z_349: [186 187 132 129 125 128 126 131]
z_312: [129 145 209 153 142 128 127 127]
z_749: [130 128 129 148 117 130 149 128]
z_769: [127 155 209 142 128 128 128 128]
z_413: [129 127 136 200 141 172 129 129]
z_727: [129 131 189 182 129 128 129 128]
z_717: [127 131 170 198 124 137 127 129]
miss z_749: [130 117 128 130 148 128 149] : [129]
asked: [129 145 209 153 142 128 127 127] : z_312
miss z_349: [128 125 186 126 132 131 187] : [129]
miss z_413: [172 129 136 129 141 200 129] : [127]

z_336: [ 82 196 143  84  85 108]
z_890: [147 127 126 171  97 140]
z_505: [191  58 109 143 126 127]
z_431: [ 84 124  97 154 145 182]
z_98: [ 82 196 143  84 152 153]
miss z_505: [127 143 191 109  58] : [126]
miss z_336: [108  84  85  82 143] : [196]
miss z_890: [171 147 127  97 140] : [126]
miss z_336: [ 82 196 108  84  85] : [143]
miss z_336: [196 108 143  82  85] : [84]

z_522: [117 113 182 126 139 125  90 133 180 110 165 123 127]
z_62: [143 136 154 160 165 143 110 138  96 120 102 148 108]
z_378: [117 151 159 150 159 109  76 108 109  94 110 152 150]
z_172: [169 136 159 157 166 168 103 171  70 131 111 137 133]
z_611: [145 117 204 173 191 163  63 146  78 146 123 122 122]
z_948: [143 136 154 160 165 143 110 138  96 120 102 156 108]
z_771: [198  90 162 192 190 218 159 210  93 187 102 158  63]
miss z_522: [125 113 165  90 182 123 127 133 180 110 117 139] : [126]
miss z_611: [117 122  78 173 123  63 146 146 191 204 122 145] : [163]

z_466: [100  92 118  85  90 115 101 121  99 123 164 115]
z_806: [163 157  96 119 153 130 156 160 131 127  78 109]
z_272: [155 140 132  78 163 137  91 117 110 131 118 132]
z_117: [127 143 117 153 113 111 169 122 132 115 111 108]
z_506: [142 142 136 161 145  85 164 166 179 156 162  95]
z_982: [129 151  97 141 147  92 169 167 155 146 130  90]
z_173: [156 151  97 141 147  92 169 167 155 134 122  77]
z_68: [102 119 172 115 104 203  96 106  93  90  99 194]
z_187: [131 135 150 137 137 173 111 146 137 131 160 177]
z_908: [141 146 141 134 147 128 118 112 136 150 166 141]
z_715: [122 120 132  78 120 157  81  93  70 116 125 154]
z_207: [156 151  97 141 147  92 169 175 120 166 213  88]
miss z_982: [147 141 169 167  97  92 129 155  90 146 130] : [151]
miss z_982: [167 151 155 146 147  92 169  97 129 141  90] : [130]
miss z_466: [118  99 115 101 115 164  92  90  85 121 123] : [100]
miss z_715: [122  81 116 120 120 157  70  93 132  78 125] : [154]
miss z_806: [160 153 127 109 156 163 130  96 157  78 119] : [131]

z_984: [165 145 138 118 153 118 116  89 130 127  73 124 107 161 121 143 112 128
 156 124 134 135 117 117 115 129 121 135 149 120 129 106 108 131 139 154
 140  81 109 151 152 120 139 114 165 106 109  90 125 148 144 134 140 132
 126 119 157  94]
z_347: [150 144 135 113 156 117 112  90 132 123 105 127 112 171 117 147 101 125
 158 120 157 128 116 113 117 129 123 143 161 128 122 116 107 121 138 150
 110 108 133 153 133 150 187 126 140 138 112 117 122 123 162 123 137 141
 133 112  98 136]
z_319: [130 163 136 111 150 117 131 116 123 127 110 196 100 109 136 131 119 129
 118 119 114 132 136 121 113 149 146  95 108 111 106 154 129 126 135 141
 139 129 131  93 129 138 128 108 136 107 127 119 103 160 132 108 121 108
 127 129 133 133]
z_311: [165 145 138 118 153 118 116 114 130 127 123 124 107 161 121 143 112 128
 156 124 143 135 117 117 115 129 121 135 124 120 129 106 108 131 139 130
 140 120 109 151 152 120 139 114 165 106 109  90 125 148 139 134 140 132
 126 119 157  94]
z_994: [150 144 135 113 156 117 112  90 132 123 105 127 112 171 117 147 101 125
 158 120 157 128 116 113 117 129 123 143 161 128 122 116 107 128 139 136
 141 104 124 159 131 123 139 125 148 105 111  86 120 138 144 125 146 127
 124 114 153 101]
z_283: [127 178 103 111 133 120 134 152 128  90 127 130 166 177 114 134 120 131
 150 116 140 127 123 124 113 130 139 108 123 104 122 108 137 140 125 132
 111 130 117 151 142  94 133 126 140 139 139 133 129 143 132 155 135 110
 150 125 176 122]
z_636: [131 132 136 154 136 113 127 120 121 121 145 136 155 151 122 118 125 117
 146 108 112 127 122 120  94 100 144 162  97 118 116 126 158 135 136 103
  96 129 140 130 126 110 122 175 110 113 126 113 120 112 107 126 100 111
 109 111 136 113]
z_940: [127 178 103 111 133 120 134 152 128  90 127 130 166 177 114 134 120 131
 150 116 126 127 123 124 113 130 139 108 123 104 122 108 137 140 125 132
 111 130 117 160 142  94 133 132 140 139 139 133 129 143 132 155 135 110
 150 125 176 122]
miss z_940: [125 176 123 123  94 132 108 142 133 120 114 152 140 150 117 133 125 150
 108 140 177 134 128 166 132 130 155 113 111 160 122 122 137 139 130 134
 104 124 116 139 126 120 178 133 130 110 111  90 127 135 127 127 143 132
 129 103 139] : [131]
miss z_283: [150 134 113 140 140 110 166 133 114 127 132 104 125 111 130 133 139 123
 140 178 123 139 150 124 122 132 176 151 127 128 130 120 139 134 108 177
 143 127 116 130 131 133 111 137 108 126 120  94 117 125 129 135 152 142
  90 122 103] : [155]

z_328: [107  92 110 106 154 121 119 132  86 116  88  89 107  85 131 129 107 117
 135 122 181 134]
z_191: [117 106 113 111 115 141  84  88 108 123 110 140 129 146  95 132 120 132
  92  82 160  87]
z_566: [ 98 139 125 109 174  92  88  96  86 154  89 154  99 100 101 130 135 121
  95 128 137 102]
z_531: [ 86 111 164  79 145  94  99  81  76 129  75 181  93 166 106 157 168 124
 103 140 100 113]
z_774: [174 134  98 164 117 128 138 118 151 146 163  64 154  89 106 110  84 169
 121  76 139 116]
z_951: [117 133  88 111  95 151 102 112 131 143 130 170 139 153 105  93 100 125
 114 126 109 107]
z_467: [127 122  79 128 103 186 152 165 157  81 140 143 111 134 134  87  90  54
 157 145 146 127]
z_114: [114  67 139 125 142 162 146 159 127  62 128  69 126 134 142 141 139  83
 146 131 185 147]
z_95: [146 150  94 147 129  80 153 135 148 190 139 100 157 118 149  83  84 184
 147 151  96 146]
z_463: [107  92 110 106 154 121 119 132  86 116  88  89 107 111 131 129 107 117
 135 153 138 131]
z_451: [107  92 110 106 154 121 119 132  86 116  88  89 107  85 131 137 107 117
 135 122 181 134]
miss z_114: [146 141 185  67 162 126 147  69 131 139  83 139 114 125 159 146 134 142
  62 128 142] : [127]
miss z_774: [ 84 164 106 121 118 169 116  98 146  64 154 163  89 174 128 151 134 138
 139 110  76] : [117]
miss z_463: [154  88 121 138 107 132  92 106  89 129 153 116 107 111  86 119 131 107
 131 117 135] : [110]

z_307: [139 122 137 142 120 126 166  99 125 122 123 130 129 128 121 126  95]
z_246: [123 114 156 166 129 140 154 108 129 148 116 113  75 148 136 123  84]
z_196: [129 148 111 109 137 122  87 148 107 112 131 168 148 111  79 115 197]
miss z_246: [136 123 154 129 166  84 129 108 114 116 123 148 156 140 148  75] : [113]
miss z_246: [148 129 148 140 123 129 136 166 108 114  75 154 123 113 156 116] : [84]

z_115: [ 96 115 139 145 163 110  50 107  87 124 103 145 104 114 160 156 153 101
 130  76 119 135 131]
z_730: [103 122 123 129 158 105  56 115 105 134 104 117 129 104 160 131 145  84
 135  80 146 144 117]
z_385: [108 124 122 133 159 105  56  69  93 140 113 119 131 104 158 141 143  88
 136  80 146 144 117]
z_902: [102 127  84 146 163 110  49 117  85 116  50 145 104 114 161 142 149 106
 128  76 117 135 133]
z_330: [ 97 124 139 146 163 156  50 131  84 130 104 146 103 114 161 159 157 105
 134  76 147 135 133]
miss z_902: [163 110  49 161 128  50 133 106 117 135 127 104 149  76 145 146 142  84
 114 117 116 102] : [85]
miss z_330: [133  97 131 135 103 104 124 105 130 159  50 156 134  76 147 163 146 139
 114 146  84 161] : [157]
miss z_115: [114 131 104 124 156  76  50 107 130 101 153 119  96  87 115 139 145 145
 103 163 135 160] : [110]
miss z_115: [119 163 124 130 135  87 160 131  96 139 156 103 145  50 153 115  76 114
 104 101 110 145] : [107]
miss z_902: [ 85 161 142 117 163  50 116 146 102 106 110 145 149 128  84 135 117 114
 104 127 133  76] : [49]
miss z_730: [104 129 117 115  80 105 145 146 117 158 134 104 160 105 122 123  84 131
  56 144 135 129] : [103]
miss z_385: [ 80 141 144 105 108  93 113 133 119 140 124 158 159 143 117 146  88  69
  56 104 122 136] : [131]

z_211: [126 127 142 126 135 133 118 115 117 156 115 113 137 127]
z_376: [114 127 142 126 135 133 118 115 117 156 115 113 137 201]
z_687: [148 181 147 150  64  57 179 193  63 171 195 136 115  81]
miss z_211: [127 133 126 142 135 126 137 113 117 156 115 127 115] : [118]
miss z_687: [115 136 171 150  63  57 148 147 195 181  81 179 193] : [64]
miss z_687: [171 179 136  64 147 193 150 148  81  57 115  63 195] : [181]
miss z_376: [113 114 126 142 115 127 137 115 156 135 118 117 133] : [201]

z_44: [177 174 176 123]
z_458: [197 136 127 189]
z_386: [188 170 187 104]
miss z_44: [177 123 174] : [176]
miss z_386: [104 170 188] : [187]
miss z_458: [127 189 197] : [136]
miss z_44: [123 176 177] : [174]
miss z_44: [174 123 176] : [177]
miss z_386: [187 170 104] : [188]
miss z_386: [187 104 170] : [188]

